Each row below holds a small network's activations on one record, seen along a few directions.
After each row come some of the record's fields: H, Y, J, C, V, G.
Not every record has every field; a missing one is written missing.
Other fields move the rows too, some of them a lot.
In the rows, 500 means zero.
Random noise pushes rows far along 9 fixed directions. That doesn't count. These rows show it; they differ only by the noise:
[450 269 487 538 550 491 461 690 340 375 603 538 283 567 686 541 568 493
 757 383 554 435 526 326 481 494 418 578 496 491 405]
[619 614 669 667 338 374 605 318 488 568 587 559 459 450 482 553 517 539
 655 540 559 369 630 518 543 437 252 377 570 407 549]
[602 409 532 645 493 338 472 400 505 525 585 606 404 421 492 598 625 529
 691 412 545 236 616 277 522 570 381 382 725 411 441]
[566 594 707 414 601 459 457 404 555 454 340 328 551 497 381 340 422 566
 318 607 440 589 362 661 516 382 632 521 392 481 570]
[463 575 574 506 488 658 538 478 365 373 612 520 444 649 558 708 413 317
 623 488 522 614 433 646 488 482 411 514 518 667 560]
[525 368 448 598 649 330 486 407 626 607 404 429 444 384 357 324 581 623
 485 427 526 204 529 314 511 466 506 413 570 479 479]
[518 652 477 528 507 478 758 500 449 367 621 776 306 717 635 698 287 599
 731 352 551 301 724 396 541 556 266 491 342 435 778]
[591 556 626 646 337 483 705 414 558 467 619 540 366 482 312 634 351 477
 532 429 636 489 541 686 570 489 364 254 517 583 604]
[443 374 449 565 725 460 521 453 558 596 428 317 489 432 390 254 485 623
 408 495 479 407 387 415 501 387 581 452 471 594 455]
[275 210 435 516 388 445 479 819 500 561 392 644 136 480 611 614 585 654
 572 142 571 240 713 403 681 516 387 772 646 271 504]
[520 466 429 663 752 601 642 324 467 505 726 407 554 504 381 510 351 473
 516 529 483 561 297 419 462 501 568 198 582 823 435]

[581 760 538 434 685 537 643 352 441 448 630 621 716 596 602 553 226 702
 382 613 287 660 433 405 512 613 656 433 449 437 597] | H=h2, Y=missing, J=j2, C=c1, V=v1, G=g1
[774 369 912 447 148 401 233 534 407 290 548 459 444 396 524 637 752 267
 695 604 618 702 438 685 433 527 467 454 652 357 282] | H=h1, Y=y2, J=j2, C=c2, V=missing, G=missing
[511 582 576 676 220 575 529 525 275 647 772 467 544 352 614 528 612 442
 627 743 507 764 464 551 593 348 352 399 553 499 324] | H=missing, Y=missing, J=missing, C=missing, V=missing, G=missing
[413 484 503 509 489 670 567 535 387 437 548 472 469 649 615 561 435 342
 639 482 520 611 427 640 436 433 399 607 426 648 494] | H=h2, Y=missing, J=j2, C=c2, V=missing, G=missing
[429 358 499 593 559 603 333 476 401 637 593 313 577 365 510 431 680 413
 462 597 433 634 338 481 506 410 534 487 695 614 261] | H=h1, Y=y2, J=j1, C=c1, V=v2, G=missing
[532 394 356 537 628 485 628 538 668 426 501 482 392 515 279 474 355 502
 420 357 582 415 473 478 472 584 616 309 380 674 586] | H=h2, Y=missing, J=j1, C=c2, V=missing, G=missing
[653 512 633 330 557 410 400 530 517 186 325 547 403 659 478 562 497 408
 566 436 553 398 543 536 431 566 559 584 391 406 611] | H=h1, Y=y1, J=j2, C=c1, V=v1, G=g2
[485 525 546 531 513 469 557 469 443 542 500 617 426 502 621 624 492 648
 564 441 430 357 618 403 627 496 415 579 668 292 499] | H=h1, Y=y1, J=j2, C=c1, V=v2, G=missing
[316 520 252 603 611 604 564 345 551 741 467 473 583 529 466 518 536 434
 457 458 451 345 510 457 507 458 424 571 648 672 524] | H=h2, Y=missing, J=j2, C=c2, V=missing, G=missing
[869 643 819 545 458 317 584 304 507 350 684 500 577 411 355 529 388 584
 494 720 491 647 426 503 471 570 598 139 447 423 490] | H=h1, Y=y2, J=j1, C=c2, V=missing, G=missing
[616 509 612 460 696 370 407 405 629 439 421 296 576 406 333 297 617 558
 489 703 518 494 429 435 548 416 612 366 441 444 477] | H=h1, Y=y2, J=j1, C=c1, V=v2, G=missing
[516 430 572 370 449 441 386 705 431 324 464 483 418 509 590 449 552 531
 501 548 553 598 497 508 496 494 574 604 371 393 500] | H=h1, Y=y2, J=missing, C=c1, V=v1, G=g1
[618 702 660 529 476 388 374 241 451 631 543 462 758 389 600 445 625 553
 482 797 337 581 474 432 488 448 502 507 617 325 401] | H=h2, Y=missing, J=missing, C=c2, V=missing, G=missing
[485 465 510 481 427 429 433 577 441 479 469 492 478 527 668 354 625 449
 668 557 515 474 554 455 396 438 387 656 346 432 462] | H=missing, Y=missing, J=missing, C=c2, V=missing, G=missing
[512 370 635 575 461 646 485 544 383 445 679 297 534 440 495 464 467 363
 507 630 513 895 213 683 452 422 588 390 529 702 248] | H=h2, Y=missing, J=missing, C=c2, V=missing, G=missing
[567 468 423 609 404 377 502 411 606 556 507 546 437 408 380 519 630 416
 592 459 629 262 640 422 455 525 351 381 576 495 497] | H=h1, Y=y1, J=missing, C=c2, V=missing, G=missing
[659 693 625 498 389 338 548 362 612 511 505 669 563 456 482 565 445 609
 475 531 443 444 623 475 528 608 497 432 527 293 609] | H=missing, Y=missing, J=missing, C=c2, V=missing, G=missing
[425 622 645 582 481 536 687 431 423 724 583 479 566 466 665 371 329 847
 421 622 352 682 481 514 619 337 415 564 474 301 446] | H=h1, Y=y2, J=missing, C=c2, V=missing, G=missing
[471 420 335 412 769 440 270 400 681 565 331 414 642 415 256 359 611 440
 259 484 459 360 369 364 405 629 774 458 586 621 475] | H=h1, Y=y2, J=j1, C=c1, V=v1, G=g1
[310 397 370 523 351 638 498 728 406 495 536 535 382 545 538 572 580 309
 609 413 598 540 540 636 463 458 366 636 530 651 477] | H=missing, Y=missing, J=missing, C=c1, V=v1, G=g2
[562 594 677 478 365 421 374 420 555 514 371 365 615 436 381 402 595 376
 405 612 518 573 442 718 445 452 497 544 459 485 501] | H=h2, Y=missing, J=j1, C=c1, V=v1, G=g1
[573 700 430 536 558 530 658 354 403 396 636 556 593 704 609 529 399 388
 697 587 529 493 545 473 349 484 321 457 287 651 639] | H=h2, Y=missing, J=j2, C=c1, V=v1, G=g1
[532 459 362 549 624 572 447 370 577 483 487 321 569 508 289 476 566 242
 495 520 555 457 361 563 383 496 571 331 551 828 466] | H=h2, Y=missing, J=j2, C=c1, V=v2, G=missing
[576 610 565 422 579 644 430 384 491 376 489 401 594 573 351 589 476 248
 388 596 470 657 350 686 445 531 609 435 494 692 552] | H=h1, Y=y1, J=j1, C=c2, V=missing, G=missing
[221 679 377 686 446 774 756 446 259 696 699 473 540 636 754 538 368 479
 684 584 481 594 529 611 528 268 138 601 456 707 535] | H=h1, Y=y1, J=missing, C=c1, V=v1, G=g2
[323 284 142 554 774 662 497 595 344 464 692 468 433 627 609 456 569 311
 705 460 545 440 414 217 327 533 465 492 393 860 418] | H=h1, Y=y2, J=j1, C=c2, V=missing, G=missing
[334 716 394 494 387 674 575 535 457 681 542 604 532 475 506 675 432 517
 345 527 415 609 519 600 707 470 506 577 591 494 604] | H=missing, Y=missing, J=missing, C=missing, V=missing, G=missing
[442 412 382 445 582 473 650 604 666 481 394 650 300 526 386 561 335 696
 380 248 530 278 615 438 616 593 570 481 483 395 639] | H=h1, Y=y2, J=j2, C=c2, V=missing, G=missing
[601 665 613 267 438 446 383 553 556 227 466 856 568 634 589 831 407 426
 487 322 439 542 611 476 412 844 674 636 570 319 686] | H=missing, Y=missing, J=missing, C=c1, V=v1, G=g1
[575 694 672 645 393 384 663 325 491 716 620 477 578 352 541 338 393 862
 401 683 407 601 576 476 641 343 406 359 512 270 491] | H=h1, Y=y2, J=missing, C=c1, V=v2, G=missing
[431 295 364 473 639 485 442 577 605 490 359 499 459 539 435 520 527 498
 477 276 541 319 498 393 443 606 602 566 574 555 474] | H=h1, Y=y2, J=j2, C=c1, V=v1, G=g1
[383 319 446 571 620 551 470 595 323 543 669 514 454 485 713 524 553 609
 607 466 394 567 435 266 555 513 550 563 719 462 268] | H=h2, Y=missing, J=missing, C=c1, V=v2, G=missing
[526 410 531 556 333 492 464 481 683 577 328 366 426 387 205 480 624 326
 407 389 624 391 518 775 551 444 451 438 597 586 527] | H=h2, Y=missing, J=j1, C=c1, V=v2, G=missing
[674 431 594 548 318 388 616 598 564 323 682 680 341 470 442 639 392 519
 583 390 604 567 566 505 507 672 523 276 471 435 501] | H=missing, Y=missing, J=missing, C=c2, V=missing, G=missing
[741 340 638 618 505 409 701 602 434 275 851 534 363 437 493 476 302 661
 610 546 562 736 391 383 492 576 607 109 370 492 328] | H=h2, Y=missing, J=missing, C=c2, V=missing, G=missing
[533 483 524 468 490 602 409 473 424 336 564 463 470 628 513 576 524 269
 621 513 567 614 445 580 397 483 471 471 479 655 483] | H=h1, Y=y2, J=j2, C=c1, V=v2, G=missing
[454 694 471 428 310 607 494 565 524 522 447 538 478 485 381 623 490 361
 369 538 536 595 512 723 621 466 519 527 452 534 645] | H=missing, Y=missing, J=missing, C=missing, V=missing, G=missing
[391 337 412 503 493 485 537 635 495 569 457 495 400 493 535 461 535 627
 521 405 526 426 569 406 538 500 496 568 508 462 465] | H=h1, Y=y2, J=j2, C=c1, V=v1, G=g2
[495 625 531 494 599 526 614 450 514 512 505 487 567 555 499 508 324 655
 386 513 430 576 472 519 531 494 562 489 467 482 562] | H=h1, Y=y1, J=missing, C=c1, V=v1, G=g1
[408 325 587 598 235 630 510 631 415 552 637 575 334 418 503 771 529 441
 519 377 556 643 506 662 641 524 432 474 806 459 319] | H=h1, Y=y2, J=j2, C=c2, V=missing, G=missing
[607 694 559 461 688 300 397 182 683 659 292 434 796 392 415 278 532 677
 292 616 367 342 482 383 456 491 603 532 553 342 551] | H=h1, Y=y1, J=missing, C=c1, V=v1, G=g1
[605 164 636 557 438 429 435 703 459 374 573 391 331 409 508 450 561 550
 560 448 582 641 426 465 487 492 606 423 518 426 256] | H=h1, Y=y1, J=j2, C=c2, V=missing, G=missing
[548 486 627 416 607 470 321 558 390 392 524 551 531 489 624 524 530 597
 462 575 352 590 453 363 553 557 662 536 569 336 438] | H=h1, Y=y2, J=j1, C=c1, V=v1, G=g2
[288 648 238 595 540 493 594 387 565 796 442 564 599 486 522 384 519 579
 471 484 469 215 674 364 489 468 298 598 450 509 643] | H=h1, Y=y1, J=j1, C=c1, V=v1, G=g1

Which values does each new row have?
[646 334 475 547 556 407 544 487 668 392 487 501 359 442 250 530 469 495
 472 334 624 340 506 463 499 598 587 257 566 548 488] | H=h1, Y=y1, J=j2, C=c1, V=v2, G=missing
[553 778 583 379 483 668 438 317 447 367 462 484 607 678 439 688 505 153
 511 627 492 581 452 759 436 489 435 526 453 700 704] | H=h1, Y=y2, J=j1, C=c1, V=v2, G=missing
[563 434 600 422 479 443 559 614 492 378 536 589 342 503 518 591 396 662
 504 408 511 541 509 471 576 574 584 456 507 378 521] | H=h1, Y=y2, J=missing, C=c1, V=v2, G=missing
[662 586 534 434 582 508 504 590 379 320 664 463 530 503 535 395 427 526
 508 724 463 767 353 410 488 469 685 334 230 530 472] | H=missing, Y=missing, J=missing, C=missing, V=missing, G=missing
[416 883 468 404 687 554 498 199 509 744 370 486 860 567 592 431 427 604
 344 708 280 502 484 466 482 471 505 675 507 508 622] | H=h1, Y=y2, J=missing, C=c1, V=v1, G=g1
[739 642 667 330 590 312 395 483 530 237 520 729 573 587 614 587 418 652
 524 496 373 520 554 308 468 728 710 492 485 242 593] | H=missing, Y=missing, J=missing, C=c1, V=v1, G=g1
[513 544 417 421 636 501 296 412 465 469 515 624 548 469 549 740 652 389
 543 484 410 331 526 310 535 681 558 570 783 455 535] | H=h1, Y=y2, J=j1, C=c1, V=v2, G=missing
[494 428 633 420 393 484 448 548 548 483 377 509 419 491 457 588 523 517
 413 426 514 524 514 613 565 520 560 619 603 367 497] | H=h1, Y=y2, J=j2, C=c2, V=missing, G=missing
[342 362 590 391 181 549 504 766 636 505 234 486 218 469 358 555 493 471
 308 273 663 511 595 909 658 412 445 731 460 374 603] | H=h1, Y=y2, J=j2, C=c2, V=missing, G=missing
[277 450 372 740 591 732 795 516 225 644 840 435 505 588 750 422 328 587
 707 563 484 694 393 436 478 318 265 459 435 733 346] | H=h1, Y=y1, J=missing, C=c1, V=v1, G=g2
[499 498 551 731 262 404 784 461 540 724 596 437 418 338 431 293 435 715
 484 560 600 500 620 620 623 277 256 348 392 415 490] | H=h2, Y=missing, J=j2, C=c1, V=v2, G=missing
[428 433 464 611 542 556 487 460 457 652 606 452 565 408 538 557 521 554
 466 535 399 577 407 426 559 512 570 466 735 525 323] | H=h2, Y=missing, J=missing, C=c2, V=missing, G=missing
[180 256 434 517 366 612 632 859 491 614 357 374 215 507 553 369 431 631
 415 311 602 545 544 695 615 298 401 798 345 459 479] | H=h1, Y=y1, J=missing, C=c2, V=missing, G=missing
[559 519 529 667 351 582 569 393 385 424 751 632 394 550 503 863 531 262
 779 423 618 458 559 528 499 578 272 322 790 633 436] | H=h1, Y=y1, J=missing, C=c1, V=v2, G=missing
[465 391 637 496 259 502 487 659 514 548 364 442 329 414 473 443 588 513
 478 451 575 485 590 722 616 361 359 602 462 325 483] | H=h1, Y=y2, J=j1, C=c2, V=missing, G=missing
[439 470 483 586 423 479 455 436 530 621 540 450 725 423 525 346 563 403
 513 497 519 603 450 500 291 528 501 524 507 618 407] | H=missing, Y=missing, J=missing, C=c1, V=v1, G=g1
[539 737 690 468 321 399 429 340 533 608 318 520 564 491 559 503 619 502
 531 582 459 377 641 634 552 402 314 704 570 259 596] | H=h2, Y=missing, J=missing, C=c1, V=v2, G=missing
[341 658 468 525 544 698 609 385 409 587 512 460 561 678 581 549 408 362
 600 544 476 532 446 640 431 383 306 627 402 706 608] | H=h1, Y=y2, J=j1, C=c2, V=missing, G=missing
[334 530 395 475 563 569 542 453 597 635 285 444 483 510 393 451 487 500
 346 416 477 339 516 630 585 405 479 641 555 537 603] | H=h2, Y=missing, J=j2, C=c1, V=v2, G=missing
[520 776 405 455 770 546 499 118 587 559 447 640 735 657 488 666 438 445
 461 477 323 314 501 371 470 633 553 538 719 566 669] | H=h2, Y=missing, J=j2, C=c1, V=v2, G=missing
[588 660 491 551 566 664 632 385 305 319 830 639 525 699 661 744 353 335
 786 588 497 626 455 423 378 580 367 322 470 683 499] | H=h1, Y=y2, J=missing, C=c2, V=missing, G=missing
[378 499 373 528 338 572 458 672 394 595 531 513 421 447 574 502 644 408
 576 540 551 514 555 495 576 400 401 599 456 503 474] | H=missing, Y=missing, J=missing, C=missing, V=missing, G=missing
